Each row below holds a small network's activations on one input, seen along a few directions.
Each table varies a few parts of the input and shows all the possible inputs, shuffled.
Descriptions start from the smaller parts, as in this example, which fits no table here: one of 4 places along a line, together with either a single point or one of 9 places along a line or (one of 3 separate values, together with one of 8 places around a ring).
Shared parts are said once, and a part with two or three values counts as separate values.
In the rows, 128 means zero.

Other details of the inputs vary at random and push rows far along two fixed directions, the same in every table; ignore that.

Rows:
row 1: [ 75 139  26 133  81 160 149 155  88 114  85 186]
row 2: [ 75  96  58 120  88 100 164 185  84 107 121 143]
row 3: [152 236 134 158 144 134 123  94 172 158 128 185]
row 4: [111 106 126  95 108 129 121 125 111  91 134 123]
row 5: [101 130  22  76  64 152 133 143 103  89 100 159]
row 6: [164 113 193 117 137 123 114 120 157 126 138  82]
row 7: [148 100 187 145 179  87 126 144 127 168 160  98]
row 8: [109  90 110 100  83 122 131 136 127 108 125 105]
row 9: [147 171 158 161 159 136 121 112 168 146 126 163]
row 10: [123 176 104 163 125 147 132 124 149 120 125 173]
row 11: [138  45 174  93 139 101 131 153 119 103 134  60]
row 12: [127  79 153  97 115 111 117 132 140 130 128  94]
row 13: [147 193 123 105 131 159 105  84 160 116 127 156]
row 14: [152 130 186 172 183 120 112 108 131 169 127 104]
row 15: [108 111  91  88 103 139 129 135 111  85 127 123]
row 16: [152 232 130 190 151 161 117  70 152 157 121 158]
row 17: [132  39 164 139 161  96 146 158  88 162 145  85]
row 18: [144 103 183 151 172  89 135 143 125 157 166  90]
row 19: [117  71 154  85 132 112 115 132 113 106 132 104]
row 20: [ 91 109  92 146 110 140 151 156  96 115 103 140]
row 21: [159 183 141 176 152 146 134  92 140 166 148 144]
row 22: [144 164 105 106 101 151 108 112 153 123 119 141]
Each input here is: one of 2 separate values, together with either one of 5 places along a line or one of 6 places around a ring.
Changing only the choice among 2 separate values turns row 3 into row 2. The same change can be made to row 5. Which row results? -> row 11

Rows:
row 23: [144 134 145 118 138 114 125 122 139 140 142 112]
row 24: [140 132 157 136 135 130 125 121 140 119 126 111]
row 25: [105  86 125 117 130 114 145 153 107 114 129 124]
row 26: [148 129 154 121 139 132 118 122 139 120 125 114]
row 27: [139  92 149 119 148 119 130 130 116 126 140  98]
row 28: [125 113 135 139 130 121 127 125 117 141 128 120]
row 29: [105  82 118 131 121 119 134 145  94 130 121 111]
row 30: [105  86 128 111 116 117 137 146 107 106 132 115]
row 31: [109  87 122 121 132 112 143 157  97 124 131 127]
row 32: [131 134 158 125 135 116 122 119 142 124 138 120]
row 33: [165 193 145 142 145 151 117  86 158 140 130 136]
row 34: [144 142 162 114 143 120 112 113 148 128 139 124]
row 35: [116  82 121 106 119 129 126 149 111 112 114 107]
row 36: [130 134 154 131 148 113 130 126 141 131 135 129]
row 37: [164 189 150 140 141 148 113  85 168 153 138 140]
row 38: [108 160  42 104  69 160 129 130 121 108 111 175]
row 39: [148 127 150 118 132 125 116 126 151 130 137 116]
row 40: [ 94 168  39 122  78 142 141 130 100 118 124 176]
row 41: [113  85 120 115 106 114 137 155 121 115 131 107]
row 42: [116  86 116 127 135 116 141 158  96 120 129 121]
row 43: [114  83 117 125 122 113 142 162 107 134 125 122]
row 44: [141 126 147 130 144 137 122 116 134 138 125 109]
row 45: [140 128 157 114 142 128 117 117 137 122 138 124]
row 46: [142 136 148 121 134 133 109 110 145 129 122 129]
row 47: [110  92 118 115 122 101 143 161 117 120 129 117]
row 48: [138 123 146 145 139 124 132 128 121 135 131 110]
row 49: [112  85 119 124 132 118 143 154 107 110 128 118]
row 50: [130  94 158 127 140 118 127 135 124 112 137 100]
row 51: [139 162 120 112 118 130 116 119 147 124 132 141]
row 52: [135 147 146 136 148 116 127 125 134 142 136 139]
row 53: [106  72  98 119 113 107 148 176  99 127 127 119]
row 54: [136 136 154 126 130 113 122 125 147 127 138 115]
row 55: [102 158  36 111  77 157 134 119 108 117 107 172]
row 56: [139 132 149 116 142 117 124 115 134 137 142 118]
row 57: [134 130 153 140 144 123 129 118 124 139 145 123]
row 58: [133 141 150 140 133 141 118 115 145 124 121 119]
row 59: [138 137 143 130 140 137 117 105 135 139 124 122]
row 60: [149 210 137 160 145 162 115  89 171 139 118 160]
row 61: [140 142 142 140 138 125 130 128 154 136 134 131]
row 62: [124  89 157 132 146 111 131 138 128 131 122 111]
row 63: [114  93 115 119 125  99 142 165 106 131 131 120]
row 64: [148 141 137 126 132 129 125 116 147 142 140 120]
row 65: [136 128 150 147 153 131 126 130 131 143 121 123]
row 66: [143 132 150 145 151 125 131 132 130 137 125 123]
row 67: [129 138 148 144 146 133 122 116 142 133 117 133]
row 68: [142 130 146 144 135 119 128 127 137 147 144 115]
row 69: [ 92 161  49 123  74 160 129 122 114 103 101 171]
row 70: [102 162  36 132  84 156 141 128  96 111 123 172]
row 71: [141 199 125 158 141 153 114  95 150 147 117 168]
row 72: [139  91 155 112 145 120 121 135 123 114 136 103]
row 73: [151 188 160 149 138 146 106  82 170 137 126 143]
row 74: [113  84 117 128 113 115 141 153 103 135 132 112]
row 75: [113  87 121 125 127 118 146 157 109 112 117 113]
row 76: [140 149 140 139 134 115 126 122 136 146 144 123]
row 77: [103 170  46 133  90 152 134 127 112 125 104 187]
row 78: [111  83 124 116 106 118 136 151 117 116 126 110]
row 79: [100 158  46 108  78 162 122 123 113 104 100 174]
row 80: [147 204 129 164 135 160 115  88 152 148 126 151]
row 81: [139 128 151 120 145 127 126 113 130 134 142 119]
row 82: [126  89 150 129 137 113 137 147 131 132 129 111]
Changing only one part turns row 28 into row 46. The same change can be made to row 76. Which row results? -> row 51
Changing only one part turns row 38 into row 43. The same change can be made to row 34. Which row results? -> row 52
What is each input in this table made of? -> one of 6 places around a ring, together with one of 10 places around a ring
A walk changes only the place on the ring of 6. It starts at row 29 and steps to row 71. List the rest of the walk in order. -> row 67, row 69, row 79, row 59
Change only the place on the ring of 10 in row 54. List by row number the other rows that result. -> row 24, row 30, row 32, row 41, row 50, row 58, row 69, row 73, row 78

Rows:
row 83: [115  94 114  77  76 122 117 140 138 111 120 104]
row 84: [ 82  28 118 115 134  99 150 188  84 115 103 105]
row 85: [185 163 235 179 199 132 110  79 170 173 139  93]
row 86: [145 120 193  95 150 123 101  92 149 100 144  99]
row 87: [140 238  32 100  65 189 108  86 169  96 110 194]
row 88: [ 77  42  82 124  97 118 158 184  77 103 105 125]
row 89: [171  98 230  96 174 120 103 112 159 114 149  72]
row 90: [154 101 222 156 184  88 133 135 152 155 157  96]
row 91: [157 120 174 142 169 106 124 119 126 168 153 113]
row 92: [ 76  71  54 120  85 106 164 189  71 110 131 124]
row 93: [120 252  42 170  84 190 122  92 141 122 105 207]
row 94: [178 192 193 169 178 122 121  83 166 174 157 120]
row 95: [ 67  30  67  96 100  81 165 215  58 108 115 127]
row 96: [125 243  35 153  96 195 118  78 131 142 105 214]
What is each input in this table made of? -> either one of 4 places along a line or (one of 2 separate values, together with one of 5 places along a line)
Which other rows belong to the same alternative as row 86? List them by row number. -> row 83, row 87, row 89

Rows:
row 97: [118  27 188 109 155  56 143 185 103 137 157  66]
row 98: [ 86 120  52 136  96 137 148 157  94 119  97 169]
row 99: [115 137  95 122  95 146 130 124 128 105 122 141]
row 100: [121  81 116  90 114 127 129 142 108 104 130 112]
row 101: [144 169 170 168 168 134 126 104 148 142 125 146]
row 102: [165 220 167 171 156 155 105  77 174 147 132 146]
row 103: [156 222 150 130 141 160 104  74 185 117 130 163]
row 104: [167 149 177 138 162 105 124 108 148 164 165 113]
row 105: [141  46 215 117 160  92 117 145 137 135 132  58]
row 106: [165  92 211 149 183 115 121 112 134 155 143  67]
row 107: [ 95 100  69 105  91 107 157 174 101 125 132 140]
row 108: [134 204  97 160 134 161 120  92 134 144 119 178]
row 109: [105 112  85  89  96 129 129 147 120  97 109 138]
row 110: [101  91  70  99  82 140 135 143  92 109 120 123]
row 111: [107 148  58 136  89 154 132 137 114 121 106 159]
What is each input in this table made of? -> one of 3 separate values, together with either a single point or one of 4 places along a line
Changing only the choice among 3 separate values turns row 106 into row 111. The same change can be made to row 100. Which row results? -> row 109
A walk changes only the place on the line of 4. It starts at row 103 and steps to row 99. List the rest of the walk in order. -> row 102, row 101
Change only the choice among 3 separate values in row 98. List by row number the other rows that result. -> row 101, row 108
